A small network was trained on made-up records. Each row is its average activation on records with the value named, seen along a few directions.
Values that are neighbours, or in one group, have similar rows; names and order tell nothing.
In the rows, 500 means zero.
Strong random noise was added to every row along 9 fixed directions; ignore it. To show where, here is one row again and again, with new noise each time:
[619 353 600 639 524 503 441 399 652 272 499 445 520 441 572 520 557 587
 638]
[169 402 430 229 630 376 610 584 292 661 403 442 467 593 575 678 719 330
 375]
[543 795 236 364 839 564 449 499 419 410 252 360 502 360 560 357 672 765
 417]
[541 509 506 392 620 492 488 288 478 557 558 523 321 832 414 583 622 545
 598]
[344 291 476 528 393 494 590 694 412 852 591 643 554 470 552 565 376 271
 390]
[454 490 585 522 458 520 435 423 572 223 539 274 640 667 249 442 636 766
 556]
[335 376 541 522 389 704 441 517 507 448 631 514 629 561 285 474 643 582
 475]
[308 169 759 760 451 289 715 273 495 706 536 310 477 879 442 565 187 233
 480]
[515 677 381 375 551 711 298 379 516 565 594 595 429 672 385 350 879 770
 588]
[691 365 407 371 754 397 329 476 612 345 470 567 413 491 644 722 648 695
 635]
[466 575 485 565 642 389 698 419 387 570 381 255 514 698 354 453 212 492
 378]


Values of Kom:
e7: [246 358 533 438 562 487 565 392 362 619 488 467 487 710 404 600 730 459
 435]
e1: [402 801 483 452 601 463 629 256 450 438 299 342 367 499 589 295 594 404
 544]
e4: [638 660 380 502 599 536 388 483 446 643 517 520 372 525 472 372 342 580
 377]
e5: [420 446 655 435 162 286 518 477 518 570 719 663 378 698 458 613 615 251
 725]
e10: [533 438 678 568 380 563 464 479 620 382 533 574 437 498 629 558 473 450
 603]
e3: [548 285 565 458 380 337 342 606 656 496 651 610 544 582 579 733 392 556
 621]
e2: [456 493 423 504 604 698 479 453 459 695 566 717 481 529 336 569 289 446
 311]
e6: [628 613 403 380 368 621 304 610 611 468 595 656 524 361 514 451 689 651
 558]
e8: [522 225 508 644 230 510 349 767 618 729 703 731 653 348 600 521 472 472
 555]
e9: [481 296 574 490 435 325 410 492 543 479 532 573 397 479 732 638 549 347
 534]
e11: [635 270 615 706 645 579 453 420 648 394 489 666 552 299 509 640 163 412
 452]
Kom is arranged as a star with 5 arms.
Question: Name the neighbours of e10, in listed order.
Answer: e3
Question: Name the neighbours of e11, in listed order.
Answer: e2
Question: Name the neighbours of e5, in listed order.
Answer: e1
Question: Name the neighbours of e9, in listed order.
Answer: e4, e6

Values of Nagi:
l13: [559 480 347 514 784 529 279 396 510 549 456 418 410 601 490 438 457 719
 434]
l11: [450 464 435 478 651 421 367 472 523 542 390 454 519 325 711 569 494 579
 350]
l5: [447 551 404 590 491 447 267 586 646 457 459 453 758 313 510 412 451 737
 461]
l8: [670 417 577 420 450 264 446 702 515 335 522 494 573 413 499 643 594 580
 571]
l12: [257 254 418 487 653 436 443 426 426 677 455 462 465 684 580 584 456 505
 414]
l4: [361 547 313 518 590 440 295 528 563 676 444 518 476 414 687 328 737 710
 518]
l14: [731 698 370 715 557 746 520 413 576 589 482 625 493 383 435 249 425 548
 529]
l2: [404 244 531 480 751 257 598 516 463 469 329 367 494 628 644 796 469 472
 507]
l6: [542 264 442 349 453 162 272 535 628 680 721 656 425 730 492 639 547 578
 629]
l9: [387 520 371 316 663 625 504 569 456 361 358 613 517 252 596 622 590 471
 436]
l7: [485 836 211 168 757 498 357 533 384 611 368 520 371 481 566 389 865 639
 398]
l10: [500 570 497 465 327 577 588 609 455 550 559 501 588 577 279 434 547 564
 595]
l3: [491 444 620 435 445 395 595 529 447 360 488 323 605 522 574 577 648 476
 520]
l1: [375 405 282 461 745 770 440 516 413 809 447 748 450 542 498 579 228 428
 263]
l15: [611 710 560 331 372 472 541 697 521 363 656 477 547 591 271 552 425 648
 483]
Nagi is arranged as 3 separate groups.
Question: Which other values are in the same group as l14? Give them in the order they are listed.
Answer: l8, l2, l10, l3
Question: Which other values are in the same group as l15? Give them in the order they are listed.
Answer: l11, l5, l9, l1
